A small network was shown many inputs. Here are its activations along a few directions, one row for each input.
Each table varies a few parts of the input and shows all the possible inputs, shuffled.
Descriptions start from the smaller parts, as in this example, which fits no table here: one of 5 places around a ring, together with either a single point or one of 11 places along a line or (one of 2 separate values, together with one of 6 places along a line).
Shared parts are said once, and a part with two or three values counts as separate values.
(in the rows, 128 means zero)

Other details of the inputs vary at random and push rows far along two fixed directions, the same in every table; ignore that.

Table:
x1: [131 128 142 147 132 128 150 144 130 116 142 125 127 144]
x2: [124 130 133 152 125 127 155 138 128 112 146 125 130 138]
x3: [133 129 139 134 138 135 160 145 120 118 122 127 121 139]
x4: [129 131 136 149 115 136 152 154 138 109 136 125 131 129]
x5: [130 124 132 105 122 126  96 116 117 137 118 126 141 123]
x6: [123 130 130  96 115 128 103 123 130 137 115 134 135 108]
x7: [136 128 131 151 138 127 150 150 128 114 138 125 134 134]
x8: [131 129 135 131 125 134 165 152 134 123 123 138 119 126]
x9: [130 127 131 115 109 119  94 112 119 128 132 120 140 120]
x10: [137 128 128 137 140 123 164 147 123 123 123 133 121 131]
x11: [124 125 116  98 122 119 110 106 118 138 129 141 132 112]
x12: [119 130 126 132 141 130 165 138 128 117 138 137 123 137]
x13: [119 127 118  96 126 123 108 108 119 134 130 136 136 114]
x14: [132 130 129 136 144 127 161 148 124 119 124 128 125 132]
x15: [126 127 133 107 123 122  96 115 120 138 118 129 140 126]
x16: [132 129 138 133 135 124 165 141 124 125 127 134 114 141]
x17: [126 131 134 101 125 121 102 113 116 137 112 132 134 123]
x18: [126 130 132 116 110 116  93 110 122 130 131 122 140 124]
x19: [141 126  67 197 165 203 118  76 205 167  93  89  27 145]
x20: [130 125 131 133 135 128 169 138 123 124 133 135 118 132]
x21: [134 131 129 138 141 119 163 146 125 124 123 136 121 134]
x22: [134 125 140 146 132 132 151 145 128 115 142 122 127 140]
x23: [123 126 130 102 114 129  99 126 132 137 121 132 142 112]
x24: [132 126 129 141 142 128 156 151 127 119 130 126 132 136]
x25: [127 131 129 120 113 115  90 116 119 130 126 123 142 121]
x26: [123 128 128 147 135 130 154 140 132 112 152 134 132 138]
x27: [142 127  68 218 162 198 103  83 208 164 101  89  38 147]
x28: [125 128 123 108 129 114  97 120 123 138 121 130 145 120]
x29: [127 130 140 132 139 128 162 142 126 121 128 129 118 142]
x30: [131 128 136 134 140 131 159 148 121 120 124 127 120 136]
x31: [134 126 131 101 120 120 105 112 113 141 112 134 130 118]
x32: [130 129 136 116 119 120  90 116 120 133 126 128 143 124]
x33: [118 129 127  99 125 119 106 108 121 140 125 134 134 117]
x34: [123 124 124 136 139 135 161 142 128 116 145 132 130 137]
x35: [124 131 130  99 112 120 107 121 130 142 114 142 132 110]
x36: [123 131 133 113 110 124  92 125 136 133 128 133 145 113]
x37: [134 130 139 136 135 127 163 142 121 124 120 135 117 141]
x38: [120 128 118  99 123 115 111 106 120 139 129 144 133 115]
x39: [127 128 132 111 109 128  92 125 134 132 128 130 144 109]
x40: [128 124 129 106 125 122  96 120 118 139 121 125 139 120]
x41: [119 129 131 103 114 125  98 125 134 138 120 134 142 115]
x42: [132 133 130 156 130 121 150 147 128 111 135 123 134 137]
x43: [125 124 128 113 118 122  97 111 122 133 139 128 144 115]
x44: [123 125 120 112 120 123  97 110 123 129 144 132 146 115]
x45: [127 131 137 136 141 128 159 147 123 121 123 129 120 140]
x46: [132 132 140 154 125 129 149 144 125 110 133 122 130 144]
x47: [123 127 126 100 121 114 110 107 119 143 124 139 131 116]
x48: [125 127 136 148 133 129 154 141 131 117 147 129 131 138]
x49: [129 129 129 103 123 113 104 115 115 143 114 136 129 118]
x50: [125 123 132 137 137 134 161 142 127 120 140 127 128 137]
x51: [131 124 138 136 136 133 157 146 126 120 135 123 125 142]
x52: [135 130 128 154 129 125 151 148 126 110 136 120 134 134]
x53: [124 127 130 107 125 118  95 120 119 139 121 129 140 123]
x54: [127 126 139 137 137 130 156 145 129 121 134 126 125 146]
x55: [132 126 131 115 120 120  90 120 118 133 129 125 142 118]
x56: [122 131 125 150 127 128 155 138 129 108 150 129 132 138]
x57: [136 127 134 136 137 127 163 147 119 124 123 132 116 135]
x58: [135 126 137 132 134 128 165 141 122 124 128 131 114 137]
x59: [122 127 117 115 112 121  98 108 121 124 142 128 145 115]
x60: [116 126 119 103 125 121 102 110 124 135 135 136 143 120]
x61: [133 126 135 115 118 124  91 116 118 132 127 125 143 121]
x62: [122 133 131 116 102 122  93 122 134 128 126 129 144 113]
x63: [131 128 128 119 112 119  91 117 117 129 127 120 142 118]
x64: [122 133 138 132 130 135 161 153 138 120 123 135 122 131]
x65: [129 130 125 118 124 113  90 118 125 134 128 129 147 117]
x66: [125 127 132 132 139 133 166 140 124 120 134 130 122 134]
x67: [128 133 130 137 144 124 160 147 126 120 123 131 125 136]
x68: [128 127 132 150 124 131 156 139 126 111 146 122 131 135]
x69: [136 129 138 152 124 133 150 144 122 109 133 119 130 140]
x70: [129 123  55 171 150 191  57  43 205 187  95  94  50 127]
Each input here is: one of 2 separate values, together with one of 5 places along a line, together with either a single point or one of 6 places along a line.
Q: The inputs of x41 and x23 match in every part but the choice among 2 separate values. If x64 is changed in the same way as x41 into x23, which row does it become?
A: x6
Q: The inputs of x4 and x62 match in every part but the choice among 2 separate values. If x59 is changed in the same way as x4 into x62, which row does it become?
A: x56
Q: Which other rows does x69 become when the place on the line of 5 takes its other values? List them by row number.
A: x3, x5, x31, x61
Q: Which other rows agree with x48 in the choice among 2 separate values and the place on the line of 5? List them by row number.
A: x1, x26, x27, x32, x36, x65
Q: Which other rows does x11 become when the place on the line of 6 takes its other values? List them by row number.
A: x10, x20, x31, x57, x58
Q: Which other rows agree with x28 in the choice among 2 separate values and the place on the line of 5? List them by row number.
A: x15, x41, x53, x54, x60, x70
Q: Which other rows does x9 become when the choice among 2 separate values takes its other values? List them by row number.
A: x18

Table:
x71: [140 125 152 193 132 151 172 150 141 109 141 100 100 177]
x72: [149 128 139  72 116 136 106 114 121 170  53 133  89 105]
x73: [160 136 126 152 177 123 213 160 119 143  66 136  67 149]
x74: [131 123 116 127 140 132  60 110 132 144 119 104 147 121]
x75: [132 126  97 176 160 127 207 135 134 119 146 134  95 148]
x76: [124 133 117 124 106 130  65 125 163 146 113 125 141 107]
x77: [129 134  96 176 162 128 205 134 133 110 143 131  95 144]
x78: [122 118 108  97 101 141  98  87 138 148 132 131 115 103]
x79: [121 121 107 164 178 159 195 147 139 114 144 126 110 157]
x80: [109 129 109  97 121 134  92 105 160 155 128 153 128 100]
x81: [104 133  97  98 119 139  91 103 157 147 119 148 132 101]
x82: [122 138 114 127 107 136  64 124 159 138 107 128 145 106]
x83: [129 131  98 178 162 129 207 132 133 116 143 132  97 144]
x84: [132 121 127 164 131 163 204 144 151 115 150 134  87 138]
x85: [144 124 128  73 167 129  93 117 116 179  54 128 104 122]
x86: [133 138 132  71 133 129 101 132 144 178  46 148 102 104]
x87: [147 125 137 190 116 158 179 165 153 106 136 107 102 145]
x88: [120 137 119 126 107 132  66 123 162 143 110 123 143 103]
x89: [118 126 107  97 103 142  96  86 137 139 129 127 115 100]
x90: [128 134 123 126 109 132  63 124 163 147 115 132 139 105]
x91: [ 94 137 155  42  98  79 122 154  96 110 150 172 200  93]
x92: [116 114  99  97 150 132  88  93 130 155 135 127 133 120]
x93: [100 126 209  20  84  51 144 153  22  85 176 172 228 126]
x94: [127 116 117 164 181 156 194 148 144 123 152 130 104 155]
x95: [137 128 126 128  90 140  71 105 138 136 117 108 130 104]
x96: [131 129 136 131 106 136  62  91 124 135 119 106 129 138]
x97: [145 130 133 193 117 163 178 164 148  98 129 109 106 144]
x98: [147 136 115 207 150 125 180 153 135 107 131 111 110 149]
x99: [113 122  98  97 152 134  87  92 129 145 132 124 133 117]
x100: [148 132 109 140 125 104  69  99 122 143 120 124 133 113]
x101: [130 131 139 128 106 131  63  93 127 133 123 101 126 136]
x102: [142 128 154  75 132 129  99  99 109 174  58 126  86 136]
x103: [131 127 115 124 140 130  60 113 131 136 120 104 147 122]
x104: [111 126 124  99 118 134  91  72 124 141 136 122 114 131]
x105: [115 119 124 100 116 133  92  73 126 151 138 125 113 135]
x106: [133 124 111 128 140 135  58 111 129 139 116 108 149 124]
x107: [127 142 128 189 135 152 173 181 175 103 126 119 115 141]
x108: [127 125 117 165 129 167 205 143 146 106 142 129  93 140]
x109: [144 126 158 195 135 153 170 149 141 110 143 107  98 174]
x110: [102 132 102  98 119 135  93 102 160 152 122 144 130  98]
x111: [125 124 122 164 129 163 207 142 149 111 145 125  92 137]
x112: [123 133 221  36  55  43 130 199  29  65 166 157 251  98]
x113: [117 128 180  30 103  21 149 160  21  95 176 190 231 100]
x114: [112 129 113 161 145 154 202 161 174 122 141 143 102 139]
x115: [139 120 123 126 142 130  59 114 132 146 125 113 145 123]
x116: [124 130  83 113 134 110  98  78 116 143 124 140 126 109]
x117: [143 136  99 142 122 108  70  98 119 135 112 119 138 114]
x118: [151 126 143 192 119 160 177 164 153 106 137 113 100 143]
x119: [144 130 102 139 122 102  71  99 123 143 118 117 135 115]
x120: [142 120 127 190 166 150 168 170 146 113 138 103 120 162]
x121: [136 129 153 195 133 153 173 147 140 106 138  98 102 173]
x122: [134 142 209 115 114  30 238 245  26  37 180 160 229 142]
x123: [111 123 127 101 117 134  93  71 123 147 135 123 116 131]
x124: [118 120 131 100 119 134  90  73 125 151 140 131 112 132]
x125: [108 121 189  89 148  78 240 217  53  69 186 161 208 146]
Q: What do these inputs look like to the network?
A: one of 5 separate values, together with either a single point or (one of 2 separate values, together with one of 5 places along a line)
Q: The inputs of x99 and x89 match in every part but the choice among 5 separate values. If x79 is changed in the same way as x99 into x89, which row does it become?
A: x108
Q: Which other rows does x94 become when the choice among 5 separate values takes its other values? List them by row number.
A: x80, x84, x113, x124
Q: Which other rows does x115 become when the choice among 2 separate values takes its other values? List them by row number.
A: x94
Q: Which other rows agree with x98 in the choice among 5 separate values? List them by row number.
A: x73, x75, x77, x83, x100, x113, x116, x117, x119, x122

Table:
x126: [116 124  92  40 126  91  73  70  89 146 120 148 152  84]
x127: [161 134  96 209 158 153 128 136 175 142  89 117  91 142]
x128: [123 107 100 201 122 185 142  70 160 127 170  94  73 155]
x129: [127 126 167  37  63 113  51 131 136 157  76 142 138  80]
x130: [118 123 101 139 118 198 173 120 216 144 112 141  64 123]
x131: [121 119  90 141 191 165 174  84 150 156 120 134  49 159]
x132: [ 96 127 113  80  90  89  46  77 123 132 157 125 187 101]
x133: [147 133 187 120 147  87 237 216  46  74 118 151 168 146]
x134: [130 136 139  87 111 101  16 130 115 145 117 114 187  86]
x135: [152 129 134 211 117 172 119 106 147 131 137  69  62 164]
x136: [133 125 151  44 135  95  58  86  76 182  79 133 135 123]
x137: [122 125  65 192 159 183 132 127 189 129 153 117 103 133]
x138: [130 146 201 156 113  87 205 232  81  54 159 127 193 166]
x139: [116 138 157 136 141  75 240 208  89  71 183 178 190 130]
Q: The inputs of x127 and x139 match in every part but one. If x134 is changed in the same way as x127 into x139, which row does it become?
A: x137
Q: What do these inputs look like to the network?
A: one of 2 separate values, together with either a single point or one of 6 places along a line
